These are the activations of a small neural network, seen along a few directions. Each row is one input.
Each table varies a few parts of the input and shows all the possible inputs, shuffled.
Descriptions start from the smaller parts, as in this example, which fits no table here: one of 5 places around a ring, together with either a single point or one of 9 places around a ring or (one of 3 separate values, together with one of 6 places along a line).
Shared parts are said once, and a part with two or three values counts as separate values.

Other details of the inputs shift rows strongly along two fixed directions, in all tables alike. That doesn't count.

A family of inputs:
r1: [21 -39 -104 -166 5 43 385 303 -259 180 326 -20]
r2: [122 532 -314 119 -106 -729 532 207 -122 392 2 -36]
r3: [98 304 12 -164 238 -525 918 457 -175 250 -31 -99]
r4: [452 77 162 -390 17 -850 40 253 665 -554 -584 -507]
r5: [-58 -110 -31 80 -263 18 217 580 -125 356 135 116]
r6: [-52 39 2 191 -47 119 325 364 -307 383 78 -28]
r7: [-341 -400 -110 217 -243 924 -204 -211 -154 569 310 365]
r8: [226 -143 218 -276 333 234 -445 -555 502 -461 -438 -78]
r9: [-501 -384 -265 37 -313 883 -221 204 -425 223 400 70]
r10: [203 124 42 -301 231 -653 882 -35 166 554 99 75]
r11: [388 -103 71 14 -141 203 -439 -53 403 -647 -387 -433]
r12: [-166 628 -21 -121 -213 -778 641 219 10 270 164 -22]
r13: [221 118 32 -337 99 -741 721 616 -27 295 148 -6]
r14: [350 -130 276 -38 6 54 -653 137 371 -547 -483 -261]
r15: [341 -246 169 90 -162 83 -498 -332 304 -569 -365 -397]
r16: [-433 -365 -44 -49 -38 854 -336 411 -507 192 349 389]
r17: [-459 -480 -115 377 48 774 -154 -139 -292 269 354 479]
r18: [-451 -401 -21 98 -21 810 -222 -54 -670 216 363 276]
r19: [107 583 -201 144 78 -766 490 207 -222 450 -86 -16]
r20: [-618 122 -22 337 -127 749 -431 44 -404 137 636 409]
r21: [-40 2 -138 -71 -43 -716 934 50 100 434 -95 77]
r22: [144 153 161 164 53 -697 751 203 -214 484 -107 -148]
r23: [145 -311 106 -134 -114 17 -522 -385 286 -610 -337 -449]
r24: [88 379 237 -186 63 67 -612 -312 287 -831 -231 -85]
r25: [-433 -302 -103 299 28 910 -216 258 -442 186 470 151]
r26: [337 -297 56 102 -123 123 -412 -447 541 -557 -473 -99]
r27: [11 687 42 105 -273 -694 638 258 19 313 130 44]
r28: [-18 -229 -123 -73 23 -77 459 -97 -135 303 242 316]
r29: [205 230 -112 -155 239 6 -680 -345 142 -722 -354 -149]
r30: [167 396 274 72 -125 39 -718 -290 319 -630 -280 -174]
r31: [307 -144 266 -20 158 194 -539 -525 551 -298 -522 -182]
r32: [-272 -152 -98 -115 -59 51 374 -122 38 598 135 126]
r33: [-456 -458 -144 117 14 860 -117 -187 -430 240 268 573]
r34: [649 31 240 -344 196 -832 141 -248 403 -580 -381 -510]
r35: [-60 482 -357 -111 -47 -841 545 167 -140 347 27 -93]
r36: [330 134 -189 -258 80 -42 -737 -390 183 -691 -129 -193]
r37: [12 533 -230 161 281 -789 554 238 -150 317 97 13]
r38: [206 -172 237 -1 364 188 -472 -500 615 -411 -334 -149]
r39: [-383 -456 -96 374 -163 839 -214 -162 -381 412 196 473]
r40: [-150 393 -6 -133 -152 -139 188 70 -215 144 490 234]
r41: [-451 -394 -17 219 -5 780 -380 449 -370 231 454 306]
r42: [210 -228 259 127 225 46 -512 -306 258 -634 -255 -359]
Each input here is: one of 6 places around a ring, together with either one of 2 separate values or one of 5 places along a line.
The inputs of r39 and r21 match in every part but the place on the ring of 6. If r31 is changed in the same way as r39 into r21, which row does it become?
Answer: r32
The inputs of r25 and r11 match in every part but the place on the ring of 6. If r42 is changed in the same way as r25 into r11, which row does it become?
Answer: r15
Change only the choice among 2 separate values in r35. List by row number the other rows that result.
Answer: r12
Change only the place on the line of 5 in r1. List by row number the other rows that result.
Answer: r10, r13, r28, r34
List by row number the other rows that have the place on the ring of 6 in common with r33.
Answer: r3, r8, r16, r18, r24, r29

A family of inputs:
r43: [-288 112 -195 227 -113 124 262 323 -456 477 299 196]
r44: [-21 143 -7 74 24 -4 -108 138 -99 -5 99 37]
r45: [139 569 50 -88 167 -746 450 -74 181 59 -150 -169]
r46: [163 -49 68 -77 180 -118 -214 -484 484 -371 -321 -137]
r47: [-35 -222 -68 19 35 259 -316 -481 207 -159 -72 149]
r48: [-232 -179 -80 196 -137 152 373 255 -286 670 244 199]
r49: [32 -72 -17 36 4 53 34 -379 47 133 -44 170]
r50: [1 -316 85 11 39 298 -267 -120 10 -247 -61 -60]
r51: [210 98 45 -20 -26 -114 -289 -78 195 -539 -235 -294]
r52: [-31 -34 -24 -103 75 -191 587 270 -115 437 146 130]
r53: [-17 -151 44 77 95 80 107 90 -60 196 58 98]
r54: [270 -156 85 33 98 -28 -188 -140 319 -342 -394 -222]
r55: [-262 -85 -4 50 -222 540 -450 38 -178 -151 195 97]
r56: [37 -300 111 -13 36 309 -277 -115 64 -226 9 -28]
r57: [-71 -179 -3 -104 -20 99 159 133 -40 180 20 80]
r58: [-80 349 -138 70 -72 -342 409 -78 -219 403 177 249]
r59: [-36 66 -144 -27 -52 34 -31 139 -156 -16 55 -46]
r60: [24 -231 -73 -44 27 102 109 49 -46 82 -44 -30]
r61: [213 378 74 -79 113 -818 515 231 45 -61 -126 -218]
r62: [234 285 80 -49 44 -150 -369 -460 248 -424 -248 -140]
r63: [169 262 40 -203 5 -412 79 150 183 -209 -185 -169]
r64: [-249 -58 -171 35 -231 360 -170 175 -315 240 313 96]
r65: [43 -339 -5 -62 -88 319 -300 -87 103 -90 -73 -93]
r66: [-33 120 13 44 88 -243 577 -154 -130 536 84 173]
r67: [196 465 86 -49 47 -792 497 298 181 51 -219 -136]
r68: [234 23 161 -53 90 -366 205 56 331 -92 -346 -129]
r69: [-231 343 -168 56 26 -341 430 3 -139 377 221 181]
r70: [40 -210 9 -106 100 67 64 53 -28 80 52 27]
r71: [1 -231 -19 -79 99 65 71 48 -83 66 -13 0]
r72: [-213 -135 -127 -6 -65 518 -487 30 -293 -122 199 79]
r73: [-40 176 0 62 -20 41 -71 150 -46 1 81 68]
r74: [217 125 62 36 -90 -114 -391 -46 279 -366 -251 -262]
r75: [-97 209 -53 69 -188 -307 421 308 -212 354 224 -14]
r76: [-40 5 -10 93 5 245 -460 -16 -70 -263 -32 -33]
r77: [-221 -346 -27 125 -210 429 0 62 -211 297 241 109]
r78: [223 248 112 -96 74 -435 46 77 144 -298 -85 -202]
r79: [210 -21 185 -118 36 -353 237 31 302 -178 -267 -165]
r80: [-99 58 -148 40 -56 183 -451 -382 91 -268 25 150]
r81: [-76 -5 60 0 138 102 61 -277 80 143 -29 9]
r82: [259 -95 170 -38 129 -13 -188 -108 379 -330 -304 -126]
r83: [-29 38 58 -19 -80 260 -372 -7 15 -319 87 -25]
r84: [-237 -32 -138 -15 -66 362 -182 179 -367 158 372 180]
r85: [-233 -297 -42 168 18 424 -37 80 -289 282 159 196]
r86: [-32 131 -50 -113 -22 27 -42 160 -78 -22 128 37]
r87: [-45 -145 80 -6 3 112 191 81 -27 109 109 84]
r88: [30 -315 32 47 -39 322 -227 -119 53 -231 -96 -93]
What is each input in this table made of?
Answer: one of 2 separate values, together with either one of 5 places around a ring or (one of 3 separate values, together with one of 6 places around a ring)
The inputs of r74 and r48 match in every part but the choice among 2 separate values. If r69 is changed in the same way as r74 into r48, which row does it become?
Answer: r46
The inputs of r56 and r78 match in every part but the choice among 2 separate values. If r79 is changed in the same way as r56 into r78, which row does it become?
Answer: r55
Change only the place on the ring of 5 in r66. List by row number the other rows that result.
Answer: r46, r47, r49, r81
Change only the place on the ring of 6 in r72. List by row number the other rows that result.
Answer: r59, r63, r64, r84, r86

A family of inputs:
r89: [-130 -103 -57 4 40 -35 282 -8 -114 343 147 289]
r90: [-163 164 -101 97 -124 -79 97 -12 -114 167 18 130]
r91: [-219 70 -19 174 -4 252 -269 -155 -228 64 181 143]
r92: [112 211 119 -60 -67 -282 -48 99 84 -328 -189 -165]
r93: [47 -323 76 7 7 334 -432 -97 268 -451 -169 -160]
r94: [-65 151 -75 -85 25 84 -120 -146 -9 -143 -28 87]
r95: [-113 -252 -12 -31 46 233 -151 -279 109 -66 -40 23]
r96: [-67 -65 -44 -13 62 -94 352 4 -145 418 142 231]
r97: [-177 -290 -39 -23 18 281 -104 -195 -53 109 91 180]
r98: [-6 345 60 -41 55 -329 299 5 51 166 93 44]
r99: [-60 215 70 -45 -29 -119 181 281 -90 125 182 -6]
r100: [-96 153 41 36 -70 40 -170 -180 -25 -147 -28 64]
r101: [-83 182 91 -5 -123 -91 55 246 -68 118 148 -20]
r102: [-56 34 -147 -36 -45 259 -303 -240 -75 -146 160 84]
r103: [-165 97 -141 66 105 225 -153 -106 -215 95 173 165]
r104: [-97 48 -66 -89 -49 239 -189 144 -132 -165 56 24]
r105: [76 11 34 5 122 -346 370 -112 252 49 -150 -49]
r106: [-104 -177 -22 119 -55 355 70 -97 -183 345 128 248]
r107: [73 221 -111 -126 -17 -316 328 261 -132 77 161 -60]
r108: [250 252 105 -67 -48 -465 -27 156 342 -220 -260 -284]
r109: [-6 -156 37 83 7 72 195 185 -56 133 63 20]
r110: [58 238 -102 31 92 -420 322 343 -110 184 -11 -72]
r111: [-16 -195 21 -28 10 231 -78 -270 46 41 -110 -56]
r112: [-72 36 -25 69 -149 197 -360 -278 -66 -180 140 43]
r113: [-283 43 -39 28 -115 329 -39 220 -360 63 269 147]
r114: [-9 -344 45 -45 -10 416 -369 28 -56 -114 39 55]
r115: [310 -98 161 -201 157 -379 73 29 288 -252 -296 -272]
r116: [-199 55 -128 47 -84 279 -196 -59 -51 196 169 173]
r117: [32 297 47 13 144 -404 357 291 -166 108 86 -80]
r118: [-26 335 77 11 -29 -382 260 6 47 208 64 38]
r119: [-103 -190 -13 129 1 335 -24 -167 -32 130 90 162]
r120: [217 108 -24 21 -77 -153 -374 -337 270 -432 -211 -175]
r121: [-52 -88 -4 106 51 3 224 -91 64 139 12 152]
r122: [-19 -113 22 117 -57 73 354 259 -173 333 74 54]
r123: [286 -53 146 -35 108 -330 113 74 378 -340 -305 -211]
r124: [25 -256 42 -54 24 164 -182 83 35 -135 -23 66]
r125: [11 -117 31 68 -41 43 330 268 -193 344 88 107]
r126: [55 -277 69 -80 -14 206 -150 35 -30 -26 -93 -86]
r127: [307 -19 135 -54 152 -265 26 -242 360 -220 -279 -89]
r128: [-232 19 -135 31 -155 257 -44 309 -217 295 264 127]
r129: [-4 321 -46 -101 70 -278 282 31 54 221 94 72]
r130: [147 263 20 -70 32 -340 81 -191 108 -192 -9 -85]
r131: [-90 -297 20 72 -34 348 -116 137 -72 -4 109 158]
r132: [-63 -87 -66 -7 46 526 -641 -12 -114 -347 65 -42]
r133: [-138 -299 -7 -23 4 281 -10 92 -118 116 108 -34]
r134: [-161 -283 -25 -27 24 322 -108 -206 -105 178 123 150]
r135: [192 246 -19 -108 61 -357 -73 -172 303 -330 -354 -129]
r136: [-40 200 -37 -110 -8 -88 174 311 -79 164 166 11]
r137: [131 -186 91 -140 95 -180 27 72 185 -183 -170 -131]
r138: [-82 -322 11 85 -5 519 -417 -290 79 -157 26 198]
r139: [-180 158 -210 142 58 -49 174 58 -265 386 183 186]
r140: [63 234 58 24 174 -159 -99 -196 54 -187 -63 -48]
r141: [-188 -422 -12 -6 -30 520 -356 -13 -36 -141 62 -19]
r142: [9 227 -89 -55 -40 -344 314 328 -71 84 -70 -31]
r143: [-186 197 -22 10 -16 32 98 -52 -173 76 127 165]
r144: [246 -9 114 -47 107 -390 366 211 134 38 -120 -85]
r145: [47 73 5 16 -136 -23 -258 83 73 -308 -194 -136]
r146: [-30 49 -27 -17 -105 123 -127 89 -159 -159 212 -42]
r147: [182 -48 94 -117 65 -325 357 139 94 80 -209 -257]
r148: [1 -123 4 -22 -30 4 289 269 -235 365 90 114]
r149: [261 -108 125 -47 140 -53 -225 -394 484 -440 -368 -251]
r150: [-111 -261 0 76 -19 286 28 112 -79 105 107 -13]
r151: [-70 -129 -1 83 -49 67 370 237 -169 360 75 -9]
r152: [-107 70 -213 23 -151 -43 210 296 -289 262 260 70]
r153: [-149 110 -54 56 -203 -81 199 243 -336 217 324 55]
r154: [95 -105 61 88 5 183 -39 -232 120 -9 -140 6]
r155: [-160 -30 -104 200 -91 253 -262 166 -247 64 123 26]
r156: [63 -33 118 54 -2 275 -736 -116 72 -560 -125 -203]
r157: [344 10 140 -181 137 -421 133 -263 343 -149 -395 -227]
r158: [-77 60 -88 190 -2 128 -314 -178 -60 -36 -7 41]
r159: [310 15 126 -30 108 -263 91 -286 408 -213 -405 -256]
r160: [61 300 7 24 -37 -404 164 -19 183 121 -86 -35]
r161: [281 213 -76 -98 21 -406 -83 -230 292 -328 -229 -178]
r162: [-46 83 -122 78 -196 -123 108 216 -188 120 160 -28]
r163: [180 -262 88 -75 12 397 -599 -424 220 -359 -255 -25]
r164: [32 5 3 -82 136 -357 490 -77 87 262 -61 -59]
The inputs of r121 and r123 match in every part but one. If r163 is changed in the same way as r121 into r123, which row does it become?
Answer: r148
What is each input in this table made of?
Answer: one of 2 separate values, together with either (one of 3 separate values, together with one of 6 places around a ring) or (one of 4 separate values, together with one of 5 places around a ring)
Change only the place on the ring of 6 in r122. List by row number the other rows that result.
Answer: r125, r126, r147, r148, r151
Change only the place on the ring of 5 in r98. List by row number the other rows that result.
Answer: r116, r118, r129, r160
Change only the choice among 2 separate values in r160. List by row number the other rows that result.
Answer: r108

A family of inputs:
r165: [-11 13 -11 -8 13 -78 314 53 -10 346 36 58]
r166: [-85 317 -74 -96 -153 -202 179 98 -128 172 224 65]
r167: [-24 -57 -80 -80 82 -137 321 55 -108 248 30 104]
r168: [-74 193 -129 127 -93 -221 201 133 -201 184 62 -67]
r169: [-134 -285 0 7 -45 640 -504 -343 -27 -80 27 123]
r170: [-108 -341 -28 10 64 572 -474 -344 -63 -239 82 57]
r171: [-133 312 -85 -22 -143 -223 196 95 -68 147 205 129]
r172: [-56 312 51 52 80 -135 175 213 -187 178 142 68]
r173: [1 7 -5 9 98 -135 331 -99 -103 293 105 114]
r174: [431 0 250 -94 122 -392 -189 -207 659 -551 -536 -328]
r175: [-83 -34 -40 -63 88 -120 359 -12 -93 249 42 63]
r176: [564 -55 224 -198 103 -448 -157 -43 569 -714 -575 -453]
r177: [-101 268 18 21 122 -155 196 278 -218 88 152 24]
r178: [-134 265 -112 -130 -111 -216 201 166 -162 88 237 23]
r179: [492 -14 242 -213 171 -474 -160 -146 627 -655 -556 -491]
r180: [-8 -68 -91 -51 48 -91 308 179 -69 270 46 59]
r181: [-265 -32 23 193 -24 695 -655 -65 -157 -200 177 192]
r182: [544 -21 272 -186 123 -480 -108 -119 616 -735 -594 -520]
r183: [-184 -92 -109 223 -241 635 -664 -199 -190 -92 100 36]
r184: [-65 1 -20 60 23 -93 333 43 44 317 15 128]
r185: [-104 225 -109 239 -126 -179 191 69 -132 256 52 62]
r186: [-60 -394 -1 -12 -64 558 -527 -15 -11 -199 21 3]
r187: [-99 -364 81 146 -146 617 -464 -127 51 -192 -8 77]
r188: [152 46 91 -57 125 -297 135 -224 308 -99 -274 -30]
r189: [-160 -326 -11 120 14 628 -496 -391 -23 -141 89 202]
r190: [20 -69 -82 -37 137 -162 328 14 -147 208 102 106]
r191: [-81 241 -153 -148 -122 -229 164 239 -182 90 230 67]
r192: [19 -58 79 46 -80 -79 342 175 -69 276 45 15]
r193: [-28 163 -173 115 -106 -222 163 204 -229 193 60 -15]
r194: [-58 -44 -51 -36 55 -86 349 108 -47 269 52 10]
r195: [-160 -74 -26 55 10 614 -675 72 -222 -302 157 94]
r196: [-6 -35 60 10 -23 -108 288 141 -29 324 54 23]
The inputs of r177 and r195 match in every part but one. If r182 is changed in the same way as r177 into r195, which row does it become?
Answer: r176
What is each input in this table made of?
Answer: one of 4 places along a line, together with either one of 3 separate values or one of 5 places along a line
Change only the place on the line of 5 in r189. List by row number the other rows that result.
Answer: r174, r184, r187, r188
Change only the place on the line of 5 in r186. List by row number the other rows that result.
Answer: r167, r176, r180, r190
